data =
154  145  153  100  122  125  155  137  134  120  145  122  108  103  118
125  122  149  115  145  111  147  128  110  150  155  105  107  133  118
116  108  126  139  127  112  121  100  100  102  139  133  107  144  135
150  138  118  119  141  120  106  102  125  110  138  131  107  120  120
149  120  130  135  104  143  114  147  122  138  136  135  112  122  153
125  120  125  120   99  151  152  101  116  130  132  111  109  124  155
102  116  140  143  108  156  137  147  138  125  113  105  101  108  119
data[-7,-15] -> 154
data[:, -12] -> [100, 115, 139, 119, 135, 120, 143]
data[:, -2] -> [103, 133, 144, 120, 122, 124, 108]
data[4,0] -> 149
data[5,-4] -> 111
data[-4,-5] -> 138
data[6,-7] -> 138
data[0,11] -> 122
data[:, 7] -> [137, 128, 100, 102, 147, 101, 147]
data[-3,-13] -> 130
data[-5,-11] -> 127
data[-7,4] -> 122
data[-5,-5] -> 139
data[5,-8] -> 101
data[-6,-14] -> 122
data[5,-11] -> 99
data[-1,-3] -> 101
data[2,1] -> 108
data[2] -> [116, 108, 126, 139, 127, 112, 121, 100, 100, 102, 139, 133, 107, 144, 135]
data[-5,-9] -> 121
data[0,-10] -> 125
data[3,11] -> 131
data[-4,5] -> 120
data[-2,-7] -> 116
data[:, 6] -> [155, 147, 121, 106, 114, 152, 137]
data[:, -4] -> [122, 105, 133, 131, 135, 111, 105]
data[3] -> [150, 138, 118, 119, 141, 120, 106, 102, 125, 110, 138, 131, 107, 120, 120]
data[-4,0] -> 150
data[:, 12] -> [108, 107, 107, 107, 112, 109, 101]

A =
[[139 108 121 107 150 138 124 107 123 122 135 110 141 138]
 [138 108 121 112 146 129 123 107 119 122 128 122 136 140]
 [134 121 125 113 144 148 129 122 135 126 143 100 143 127]
 [135 114 124 121 138 120 124 111 117 124 121 136 128 141]
 [117 154 139 152 106 123 135 155 138 137 126 144 117 116]
 [134 141 136 130 139 157 140 145 151 137 153 107 147 124]]
A[0][0]: 139
A[5][10]: 153
A[3][5]: 120
A[1][13]: 140
A[:, 11]: [110, 122, 100, 136, 144, 107]
A[:, 4]: [150, 146, 144, 138, 106, 139]
A[3][13]: 141
A[1]: [138, 108, 121, 112, 146, 129, 123, 107, 119, 122, 128, 122, 136, 140]
A[:, 10]: [135, 128, 143, 121, 126, 153]
A[0]: [139, 108, 121, 107, 150, 138, 124, 107, 123, 122, 135, 110, 141, 138]
A[2]: [134, 121, 125, 113, 144, 148, 129, 122, 135, 126, 143, 100, 143, 127]
A[0][6]: 124
A[1][4]: 146
A[2][5]: 148
A[:, 8]: [123, 119, 135, 117, 138, 151]
A[2][0]: 134
A[1][10]: 128
A[0][13]: 138
A[1][12]: 136
A[4][11]: 144
A[1][3]: 112
A[1][1]: 108
A[4][0]: 117
A[:, 9]: [122, 122, 126, 124, 137, 137]
A[4][12]: 117
A[1][6]: 123
A[3][1]: 114

B = 122  107  136  155  118  139  129
B[0]: 122
B[6]: 129
B[5]: 139

x =
[[141 115 134 124 130 131 126 132 124 132 125 131 120 135]
 [146 110 137 121 137 118 129 129 126 133 123 132 123 132]
 [117 138 125 126 137 107 135 118 137 114 140 117 145 118]
 [124 125 134 119 145 100 136 117 136 117 136 121 140 122]
 [137 123 126 134 114 154 120 139 119 140 118 137 113 137]
 [112 143 121 134 121 131 129 125 131 122 132 125 133 123]
 [109 148 117 136 117 142 125 129 129 125 133 122 136 124]
 [125 139 119 139 109 156 120 138 121 137 121 134 119 130]
 [114 148 115 140 109 154 121 135 123 134 124 129 131 123]
 [109 150 115 139 112 147 123 133 125 129 129 125 138 120]
 [147 106 140 118 141 112 132 124 129 129 125 133 117 134]
 [146 106 141 116 145 105 133 122 132 123 129 129 121 135]
 [138 112 140 116 147 100 135 119 134 120 134 123 131 130]]
x[0,0] = 141
x[6,0] = 109
x[3] = [124, 125, 134, 119, 145, 100, 136, 117, 136, 117, 136, 121, 140, 122]
x[0,12] = 120
x[9,12] = 138
x[2,9] = 114
x[0,13] = 135
x[:, 11] = [131, 132, 117, 121, 137, 125, 122, 134, 129, 125, 133, 129, 123]
x[10,0] = 147
x[12,4] = 147
x[4,6] = 120
x[11,1] = 106
x[2,1] = 138
x[8,4] = 109
x[4,12] = 113
x[5] = [112, 143, 121, 134, 121, 131, 129, 125, 131, 122, 132, 125, 133, 123]
x[0,11] = 131
x[5,2] = 121
x[0,4] = 130
x[10,9] = 129
x[4,2] = 126
x[1] = [146, 110, 137, 121, 137, 118, 129, 129, 126, 133, 123, 132, 123, 132]
x[1,4] = 137
x[:, 8] = [124, 126, 137, 136, 119, 131, 129, 121, 123, 125, 129, 132, 134]
x[1,7] = 129
x[5,1] = 143
x[4,1] = 123
x[10] = [147, 106, 140, 118, 141, 112, 132, 124, 129, 129, 125, 133, 117, 134]
x[4,0] = 137
x[:, 3] = [124, 121, 126, 119, 134, 134, 136, 139, 140, 139, 118, 116, 116]
x[5,9] = 122
x[3,12] = 140
x[3,10] = 136
x[12,1] = 112
x[4] = [137, 123, 126, 134, 114, 154, 120, 139, 119, 140, 118, 137, 113, 137]

X =
[[134 133 153 124 135 124 145 113]
 [126 128 157 103 133 128 145 128]
 [136 133 136 141 131 127 137 113]
 [131 131 142 131 130 129 139 120]
 [128 133 133 143 130 126 120 119]]
X[0, 0] -> 134
X[-3, 6] -> 137
X[3, 4] -> 130
X[-2, 3] -> 131
X[:, -8] -> [134, 126, 136, 131, 128]
X[-1, 6] -> 120
X[-4, 6] -> 145
X[-4, -4] -> 133
X[4, 3] -> 143
X[0, -6] -> 153
X[:, -7] -> [133, 128, 133, 131, 133]
X[-5, -2] -> 145
X[-4] -> [126, 128, 157, 103, 133, 128, 145, 128]
X[1, -6] -> 157

a = [131 112 119 128 151 133 142 138 147 149]
a[0] => 131
a[1] => 112
a[4] => 151

grid =
[[136 135 128 134 133 144]
 [144 144 138 133 146 139]
 [137 137 131 144 135 138]
 [139 138 132 135 137 142]
 [145 147 141 144 149 132]
 [134 133 127 148 128 141]
 [142 146 139 145 147 131]
 [133 126 121 145 118 150]
 [146 151 144 138 155 130]
 [141 145 138 139 146 134]
 [135 129 123 146 122 148]
 [138 139 132 148 136 136]]
grid[0, 0] -> 136
grid[3, 4] -> 137
grid[4] -> [145, 147, 141, 144, 149, 132]
grid[11, 4] -> 136
grid[7, 1] -> 126
grid[10, 1] -> 129
grid[9, 5] -> 134
grid[10, 2] -> 123
grid[8] -> [146, 151, 144, 138, 155, 130]
grid[1, 4] -> 146
grid[:, 2] -> [128, 138, 131, 132, 141, 127, 139, 121, 144, 138, 123, 132]
grid[2, 1] -> 137
grid[0, 3] -> 134
grid[:, 5] -> [144, 139, 138, 142, 132, 141, 131, 150, 130, 134, 148, 136]
grid[11, 2] -> 132
grid[1, 0] -> 144
grid[6] -> [142, 146, 139, 145, 147, 131]
grid[3, 2] -> 132
grid[4, 0] -> 145
grid[:, 3] -> [134, 133, 144, 135, 144, 148, 145, 145, 138, 139, 146, 148]
grid[11, 0] -> 138
grid[4, 1] -> 147
grid[8, 0] -> 146

M =
[[128 137 133 129 134 132 129 136 131 157 137 131 128 139]
 [128 133 131 128 153 130 129 130 133 150 136 137 128 134]
 [128 147 132 129 138 131 129 131 132 144 136 138 129 138]
 [129 134 130 128 137 140 129 132 131 158 141 129 128 133]
 [129 139 133 130 139 131 129 136 131 145 145 132 129 135]
 [130 134 131 129 146 132 129 133 131 142 156 130 128 131]
 [128 153 132 129 133 130 129 131 131 142 132 141 130 142]
 [129 137 131 130 148 131 129 132 131 142 149 132 128 132]
 [129 136 130 129 155 131 129 130 131 139 151 132 128 131]
 [129 135 132 129 141 133 129 134 131 149 148 130 128 133]
 [129 140 133 131 149 129 129 132 131 134 141 145 129 133]
 [128 146 132 129 140 131 129 131 132 144 136 139 129 138]
 [129 152 130 129 136 140 130 131 130 141 140 131 130 134]
 [130 133 130 128 142 144 129 130 130 147 150 128 128 130]
 [128 142 131 129 140 132 129 131 132 149 137 135 129 137]
 [129 144 130 130 142 136 129 131 131 139 149 131 129 132]]
Rows and columns are counted from 0.
(0, 0)	128
(5, 13)	131
(13, 5)	144
(1, 6)	129
(3, 12)	128
(2, 5)	131
(3, 1)	134
(14, 5)	132
(14, 10)	137
(15, 4)	142
(2, 13)	138
(2, 2)	132
(10, 10)	141
(10, 12)	129
(1, 11)	137
(10, 4)	149
(5, 10)	156
(5, 12)	128
(15, 13)	132
(3, 2)	130
(0, 9)	157
(1, 0)	128
(6, 0)	128
(11, 5)	131
(2, 9)	144
(1, 12)	128
(9, 13)	133
(0, 11)	131
(12, 3)	129
(0, 10)	137
(8, 10)	151
(0, 8)	131
(8, 4)	155
(13, 7)	130
(0, 2)	133
(11, 7)	131
